These are the activations of a small neural network, seen along a few directions. Each row is one input.
In each table, some parts of the input vary, and every possible input appears once, in random order.
A made-up example of a description, with smaller parts first: ring(5) and (point or line(11) or (values(3) and line(6))).
Shared parts are said once, and a part with two or three values counts as separate values.

Other details of the inputs shift rows strongly along three fixed directions, in all tables alike. That doesn't count.

A family of inputs:
x1: -8 -12 -1 -73 37 5 27 97 53 -3 -59 -37
x2: 18 70 84 31 -11 -11 -45 -5 -9 48 -16 36
x3: -23 6 -67 28 -60 27 48 -64 3 0 60 19
x4: -10 24 -47 -6 -18 28 47 -25 23 1 24 8
x5: -15 -24 -10 -20 10 -11 17 9 15 -25 13 -5
x6: -2 -94 -12 22 3 -29 -47 -12 -54 -43 6 -33
x7: 22 90 27 26 -2 17 -9 -44 -5 41 17 39
x8: -7 36 -38 -50 43 30 55 61 45 0 -27 -3
x9: -30 26 -10 -64 44 2 52 73 56 -7 -8 8
x10: 9 14 -25 -57 61 23 31 68 33 -16 -56 -25
x11: -25 8 -12 -12 -45 10 49 -5 48 11 26 10
x12: -25 6 -8 -10 -35 4 54 -7 47 1 26 17
x13: 16 62 81 33 9 -21 -40 -16 -17 28 -5 46
x14: 17 90 25 30 1 14 -9 -34 -11 43 18 45
x15: 7 0 -34 -2 4 18 22 -10 6 -9 2 -7
x16: -18 7 1 -72 39 5 20 96 39 11 -41 -22
x17: 9 -105 -7 18 -23 -23 -50 -16 -47 -27 -6 -49
x18: 10 69 73 12 15 -16 -54 -20 -21 35 11 30
x19: -11 -30 -61 25 -36 17 24 -45 -16 -20 29 -4
x20: 33 -83 -32 32 12 -7 -28 -27 -48 -42 -13 -38
x21: -2 -93 -12 19 -10 -24 -50 -13 -55 -28 7 -35
x22: 10 60 67 2 10 -11 -55 -10 -18 42 5 20
x23: -21 -35 -18 24 -48 -11 28 -54 7 -20 50 13
x24: 21 -89 16 -1 21 -25 -55 51 -35 -26 -67 -54
x25: 65 12 59 37 62 -14 -91 11 -67 3 -67 -8
x26: -41 -15 -35 29 -84 4 60 -57 25 0 72 31
Each input here is: values(2) and (line(5) or ring(8)).
The inputs of x25 and x7 match in every part but the values(2) part. If x19 is changed in the same way as x25 into x7, which row does it become?
Answer: x10
Change only the ring(8) part in x2. List by row number the other rows that result.
Answer: x6, x9, x13, x16, x21, x24, x26

A family of inputs:
x27: -17 40 -12 -42 47 10 21 70 27 12 -16 5
x28: -34 -50 -71 -34 -15 14 84 53 59 -32 4 -13
x29: 39 56 45 -9 63 5 -32 18 -8 3 -65 -1
x30: 36 -90 -14 55 2 -13 -52 -47 -82 -52 -26 -35
x31: 16 -123 3 -52 42 -22 -52 90 -30 -32 -98 -89
x32: 6 -52 -19 -28 49 -13 -23 56 -16 -44 -44 -43
x33: -11 46 11 -28 2 11 38 32 55 1 -13 9
x34: -36 60 18 -68 39 8 57 82 63 31 -17 26
x35: -16 -5 -63 7 -40 30 58 -65 24 -8 57 11
x36: 23 -74 -17 47 -18 -23 -54 -49 -58 -21 33 -31
x37: -27 52 28 -18 -9 -2 22 7 23 33 19 42
x38: -13 55 4 28 -44 13 -9 -73 -4 29 74 35
x39: -4 -70 -34 35 -87 7 -6 -40 -17 4 13 -32
x40: -15 -78 -7 28 -33 -26 -21 -40 -38 -31 19 -17
x41: -9 47 13 5 -15 2 22 15 31 21 2 33
x42: -1 -55 -27 -20 31 -5 -14 43 -20 -45 -25 -40
x43: -5 -73 -13 -3 -6 -23 2 -10 -6 -16 17 -27
x44: 11 82 39 -43 34 10 33 64 65 38 -21 20
x45: 39 14 35 67 12 -6 -56 -41 -66 14 -19 19
x46: -18 88 -32 -35 -1 40 77 -19 66 29 34 31
x47: -21 -14 -49 -31 -28 20 6 19 6 14 3 -33
x48: -4 -56 -71 -16 20 10 46 25 4 -38 -19 -22
x49: -11 28 -4 4 8 8 -5 11 -5 15 15 18
x50: -38 58 10 5 -70 9 38 -76 31 39 89 53
x51: 40 -9 60 65 -19 -25 -74 -54 -41 3 -5 1
x52: 5 45 39 65 -43 -8 -22 -48 -14 35 26 47
x53: -2 -78 9 11 -10 -29 -34 -23 -35 -39 -7 -30
x54: 7 20 -16 1 16 17 23 7 -5 1 -12 14
x55: 19 -54 40 -16 39 -30 -49 22 -23 -23 -43 -35
x56: -21 17 27 4 -33 -8 -1 -40 -2 6 32 18
x57: -34 -34 -82 -49 -3 19 66 28 45 -17 48 -21
x58: -15 59 4 -44 34 14 12 40 33 5 -8 3
x59: 17 -6 72 20 12 -29 -67 -7 -47 0 -26 8
x60: -25 101 2 28 -46 14 9 -53 7 52 74 65
x61: 5 69 37 -34 21 14 22 39 60 23 -18 20
x62: -31 -72 -63 57 -92 5 42 -67 -4 -22 72 10
x63: -5 -80 -51 -2 -1 -4 -13 -11 -13 -42 16 -44
x64: -24 -44 -89 -51 10 31 84 23 47 -49 -5 -28
x65: -6 -63 -62 30 -14 13 27 -30 -24 -27 14 -6
x66: 20 28 47 50 -32 -17 -40 -40 -22 11 1 25
x67: 15 38 35 -44 77 -6 -35 71 5 -7 -61 -24
x68: 6 26 28 15 -9 -4 -8 3 8 2 -11 15
x69: 6 -25 2 -24 27 -7 6 49 24 -33 -48 -31
x70: -37 16 11 52 -76 -4 11 -81 -20 33 82 51
x71: 23 48 41 -39 55 -4 8 79 51 21 -47 -5
x72: 88 -5 75 30 82 -22 -101 12 -70 4 -80 -20
x73: 38 70 50 2 53 4 -32 16 -20 13 -54 17
x74: 42 80 46 24 23 3 -25 -32 -14 48 0 29
x75: 36 66 35 30 -23 24 -49 -42 -38 63 -24 13
x76: -19 -81 -69 26 -38 -4 2 -30 -35 -38 45 -18
x77: 8 27 63 14 8 -27 -45 -3 -28 24 -13 28
x78: -47 -45 -63 -77 -4 10 100 46 71 -15 35 -20
What do these inputs look like to the network?
Answer: values(4) and (point or (values(2) and line(6)))
The inputs of x49 and x70 match in every part but the values(4) part. If x67 is changed in the same way as x49 into x70, which row does it become?
Answer: x53
The inputs of x56 and x33 match in every part but the values(4) part. If x31 is changed in the same way as x56 into x33, which row does it become?
Answer: x39
Which other rows agree with x48 in the values(4) part? List them by row number.
Answer: x29, x30, x35, x45, x46, x54, x64, x65, x72, x73, x74, x75
